Each row below holds a small network's activations on one input, seen along a few directions.
Each table varies a few parts of the input and shows all the possible inputs, shuffled.
Descriptions start from the smaller parts, as in this example, which fits no table here: one of 6 places along a line, together with either a single point or one of 11 places along a line or (one of 3 separate values, together with one of 5 places around a ring).
Shared parts are said once, and a part with two or three values counts as separate values.
(in the rows, 128 means zero)

Other details of the inputs shift rows strongly along two fixed directions, in all tables alike. That doesn't count.

Rows:
r1: 144 101 100 134 174 152 141 71 138 115 112 113 149 129 129
r2: 117 82 54 66 130 157 133 141 158 101 126 155 120 145 164
r3: 71 123 119 113 77 112 99 199 140 128 136 144 107 122 158
r4: 148 164 180 182 158 118 133 93 117 138 140 111 135 115 93
r5: 132 126 80 78 148 148 149 140 159 106 130 164 129 158 185
r6: 105 147 167 161 99 102 112 139 121 144 126 135 129 121 103
r7: 113 128 123 110 86 123 105 175 109 142 136 115 94 130 129
r8: 126 94 85 112 169 153 140 106 157 106 115 123 146 131 164
r9: 106 133 137 117 79 112 95 187 103 148 131 108 96 123 139
r10: 148 124 108 129 185 153 148 102 151 108 133 121 137 131 158
r11: 112 125 150 124 74 106 114 159 106 142 126 134 119 115 101
r12: 124 154 175 169 107 102 126 115 111 150 118 132 144 119 88
r13: 124 141 164 144 89 102 124 133 109 147 121 133 138 116 96
r14: 88 122 113 89 78 120 96 219 127 132 135 120 96 129 182
r15: 158 109 116 152 181 153 149 46 130 119 116 110 151 128 92
r16: 152 140 120 133 182 145 153 86 152 112 134 145 140 147 140
r17: 144 108 74 64 143 152 148 138 150 101 135 154 120 148 169
r18: 119 138 174 184 124 109 117 120 113 143 125 104 139 102 96
r19: 150 148 167 151 114 114 120 123 92 150 138 111 116 120 76
r20: 179 152 155 148 166 129 158 68 119 130 127 126 154 130 99
Description of these inputs: one of 2 separate values, together with one of 10 places around a ring.
The inputs of r5 and r12 match in every part but the choice among 2 separate values. If r4 is changed in the same way as r5 into r12, which row does it become?
Answer: r3
Which other rows does r7 become when the choice among 2 separate values takes its other values? List them by row number.
Answer: r15

Rows:
r21: 126 129 177 132 71 92 102 122 95 146 123 113 125 109 91
r22: 106 140 105 70 125 124 148 193 176 103 134 190 137 153 216
r23: 159 148 176 183 173 126 127 50 101 144 127 117 133 133 29
r24: 108 91 76 94 163 153 141 136 174 90 137 154 141 126 160
r25: 161 139 185 187 177 115 146 56 97 144 94 93 178 104 80
r26: 111 107 61 110 150 162 139 128 171 114 124 131 134 151 188
r27: 117 97 105 109 179 143 127 111 161 99 121 145 146 130 139
r28: 167 125 89 132 199 173 168 65 146 118 133 111 137 157 134
r29: 126 87 72 108 129 154 152 110 163 107 115 151 151 137 148
r30: 130 91 74 69 113 144 147 118 154 98 136 145 131 128 167
r31: 142 147 171 138 99 102 106 157 76 159 113 104 124 111 101
r32: 70 138 143 107 34 90 79 202 111 141 159 138 85 104 119
r33: 56 140 141 154 30 99 85 227 118 151 142 132 85 110 136
r34: 161 117 96 136 207 169 158 60 148 105 129 131 123 155 126
r35: 104 148 148 123 52 93 112 162 88 154 131 112 113 101 125
r36: 109 103 56 100 126 151 149 133 151 117 108 147 142 139 177
r37: 153 141 193 209 191 121 138 60 118 129 121 96 155 102 80
r38: 135 104 73 80 154 155 133 150 157 96 149 153 116 132 149
r39: 106 153 166 158 79 100 109 146 106 139 157 111 97 96 113
r40: 79 139 156 166 76 103 86 174 116 149 124 126 101 120 120
r41: 167 120 192 183 166 116 143 53 112 134 102 101 179 104 62
r42: 104 108 50 60 91 148 140 188 131 124 125 149 103 152 180
r43: 189 116 87 114 201 165 179 71 134 107 120 122 158 126 139
r44: 153 90 76 72 130 154 149 149 150 100 133 143 131 130 157
r45: 159 106 94 129 202 158 183 65 148 104 107 122 179 118 148
r46: 96 143 144 135 71 111 101 179 104 150 150 136 90 126 78
r47: 175 166 130 113 191 136 179 51 162 100 141 171 158 151 158
r48: 106 145 192 166 107 97 92 160 103 159 117 86 130 113 117
r49: 166 163 183 190 160 120 140 42 105 146 140 76 146 107 84
r50: 121 125 184 163 81 98 125 148 105 146 122 108 149 91 83
r51: 71 96 55 84 100 144 112 181 171 108 136 173 111 141 169
r52: 165 159 191 183 169 116 122 38 101 148 126 77 145 119 86
r53: 117 102 79 100 165 156 146 142 169 105 129 119 142 134 196
r54: 122 151 164 145 82 103 110 148 71 170 110 110 113 131 86
r55: 151 150 176 208 176 127 125 46 115 153 106 89 159 131 82
r56: 146 195 196 135 94 90 124 184 109 148 145 155 121 131 120
r57: 166 156 166 204 169 137 156 60 107 138 143 104 125 120 58
r58: 130 109 70 83 162 165 132 128 150 118 124 126 112 175 177
r59: 119 150 97 99 138 134 154 142 176 109 127 196 144 168 190
r60: 143 110 86 79 162 155 120 152 147 114 128 118 117 152 187
r61: 97 138 165 115 64 93 66 218 97 148 141 131 87 114 99
r62: 118 117 155 155 90 109 110 120 115 147 103 127 143 124 90
r63: 88 121 147 100 17 96 84 222 91 160 123 132 87 136 107
r64: 142 104 80 90 173 159 132 142 156 94 137 139 108 141 179
r65: 157 162 109 98 164 145 173 114 157 112 137 183 134 178 157
r66: 68 134 151 99 42 85 62 198 107 143 144 138 83 115 122
r67: 113 97 60 92 144 151 137 119 150 116 93 148 144 151 180
r68: 149 107 102 150 214 163 174 71 169 89 135 125 155 117 150
r69: 183 136 196 167 135 111 125 89 89 146 116 100 148 108 52
r70: 120 126 143 127 56 114 122 168 100 151 132 126 109 126 87
r71: 123 143 162 152 122 111 109 107 114 130 140 112 108 112 117
r72: 98 104 69 47 93 128 115 164 133 116 117 143 111 139 203
r73: 49 130 145 128 37 90 57 217 115 154 125 147 94 125 112
r74: 182 157 182 202 175 129 148 77 106 133 147 96 133 97 67
r75: 159 122 95 108 171 158 144 128 145 115 140 110 128 136 164
What do these inputs look like to the network?
Answer: one of 5 separate values, together with either a single point or (one of 2 separate values, together with one of 5 places around a ring)
The inputs of r46 and r32 match in every part but the choice among 5 separate values. If r70 is changed in the same way as r46 into r32, which row does it become?
Answer: r30

Rows:
r76: 162 146 133 171 214 151 166 34 153 114 129 139 158 145 112
r77: 133 103 56 62 159 160 154 133 183 81 142 183 126 152 187
r78: 61 141 127 107 53 102 89 239 141 133 148 155 91 126 172
r79: 168 147 126 130 171 142 150 88 126 128 128 121 132 147 127
r80: 162 163 180 174 146 117 144 72 110 138 134 138 139 130 63
r81: 107 119 165 194 84 103 100 125 63 165 104 79 121 77 51
r82: 113 103 177 176 83 104 81 127 91 154 106 75 118 101 83
r83: 119 180 211 186 91 85 112 143 92 168 122 112 141 109 95
r84: 116 107 169 191 66 112 106 125 84 169 118 66 132 91 41
r85: 137 105 52 69 176 170 147 138 177 86 149 154 112 151 197
r86: 113 121 75 52 96 133 132 181 151 113 128 177 111 162 186
r87: 162 177 200 197 146 115 129 84 90 155 141 101 123 121 56
r88: 195 129 114 123 214 156 187 31 149 102 116 148 179 144 130
r89: 120 144 134 102 91 116 114 189 112 141 134 124 110 131 159
r90: 173 139 110 146 224 158 178 28 161 110 116 140 169 154 138
r91: 145 124 116 99 146 133 153 125 148 105 133 155 142 130 150
r92: 45 93 116 92 11 95 54 210 95 152 129 100 84 99 129
r93: 86 109 69 62 117 138 130 200 178 98 136 165 119 142 226
r94: 128 70 91 121 176 157 118 92 135 118 103 107 147 127 103
r95: 115 139 137 106 97 115 115 195 121 131 145 123 104 120 156
What do these inputs look like to the network?
Answer: either one of 5 separate values or (one of 3 separate values, together with one of 5 places around a ring)
Which other rows does r95 become when the choice among 3 separate values takes its other values? List them by row number.
Answer: r91, r93
Which other rows does r80 become when the choice among 3 separate values takes its other values? List them by row number.
Answer: r76, r87

Rows:
r96: 99 147 203 189 69 85 88 152 83 169 124 87 124 93 73
r97: 189 173 199 193 183 120 157 46 103 144 126 108 161 119 67
r98: 64 98 100 67 33 110 73 242 118 133 133 135 80 125 162
r99: 117 126 94 75 108 130 138 165 150 114 129 169 126 148 179
r100: 84 89 80 88 98 135 108 187 150 116 120 134 114 131 185
r101: 54 100 91 61 22 110 69 252 119 142 129 135 73 134 171
r102: 155 125 92 114 195 158 171 68 172 94 130 167 152 151 150
r103: 162 130 90 115 208 165 165 80 166 96 141 142 136 150 164
r104: 166 125 91 100 194 157 172 80 163 98 125 155 155 153 162
r105: 150 82 64 105 182 172 161 74 153 99 118 125 145 136 139
r106: 117 140 194 174 64 90 92 153 75 166 130 92 115 89 54
r107: 142 144 193 212 150 110 124 65 95 152 113 85 155 95 56
r108: 170 127 88 99 199 162 168 87 158 99 133 139 142 151 174
r109: 112 144 189 182 62 93 90 145 70 176 120 88 114 103 54
r110: 158 169 186 186 162 117 140 82 114 141 138 119 141 122 81
r111: 107 129 93 87 120 135 130 171 159 110 139 166 115 149 176
What do these inputs look like to the network?
Answer: either one of 3 separate values or one of 5 places around a ring or (one of 2 separate values, together with one of 4 places along a line)
Start at r109 and move only the place on the ring of 5, one step at a time. The first step leads to r101. Which rows follow, in order?
Answer: r98, r106, r105

Rows:
r112: 119 127 136 139 115 123 123 124 116 131 128 127 127 111 110
r113: 83 129 118 75 36 107 100 235 123 138 137 152 99 138 164
r114: 85 88 86 62 39 119 80 228 109 137 121 123 82 130 147
r115: 49 95 106 104 54 118 71 230 122 142 124 110 98 112 172
r116: 140 197 215 209 143 95 125 111 104 155 136 109 141 110 89
r117: 102 136 138 140 120 116 124 157 142 129 124 136 135 126 150
r118: 144 69 55 113 209 173 156 55 168 89 112 112 149 140 161
r119: 170 155 197 212 143 113 142 46 88 159 124 95 148 105 23
r120: 174 132 192 209 146 118 127 48 78 155 116 66 152 98 21
r121: 85 157 172 139 49 83 90 198 109 158 129 129 109 115 135
r122: 145 91 56 71 164 171 155 96 154 99 120 155 129 154 150
r123: 142 158 205 236 163 112 129 52 99 155 117 91 159 94 48
r124: 146 160 143 119 122 126 139 142 125 133 147 143 119 141 134
r125: 121 139 133 97 78 105 121 170 111 143 127 144 113 139 124
r126: 148 65 45 85 197 177 149 74 165 86 119 121 148 133 166
r127: 168 125 72 83 219 169 180 80 185 83 142 162 144 157 185
r128: 134 161 142 100 90 111 122 180 105 139 143 153 102 143 137
r129: 130 139 152 137 116 115 136 135 124 131 128 137 132 119 120
r130: 141 83 54 101 212 178 159 60 187 80 123 147 151 153 171
r131: 136 151 142 131 146 131 133 138 147 117 141 146 123 141 155
What do these inputs look like to the network?
Answer: one of 4 places along a line, together with one of 5 places along a line
The inputs of r120 and r114 match in every part but the place on the line of 5. If r124 is changed in the same way as r120 into r114, which row does it become?
Answer: r128
Which other rows does r118 become when the place on the line of 4 takes its other values? List them by row number.
Answer: r121, r130, r131
Start at r123 and move only the place on the line of 5, one step at a time. The first step leads to r130. Which rows follow, in order?
Answer: r112, r119, r122
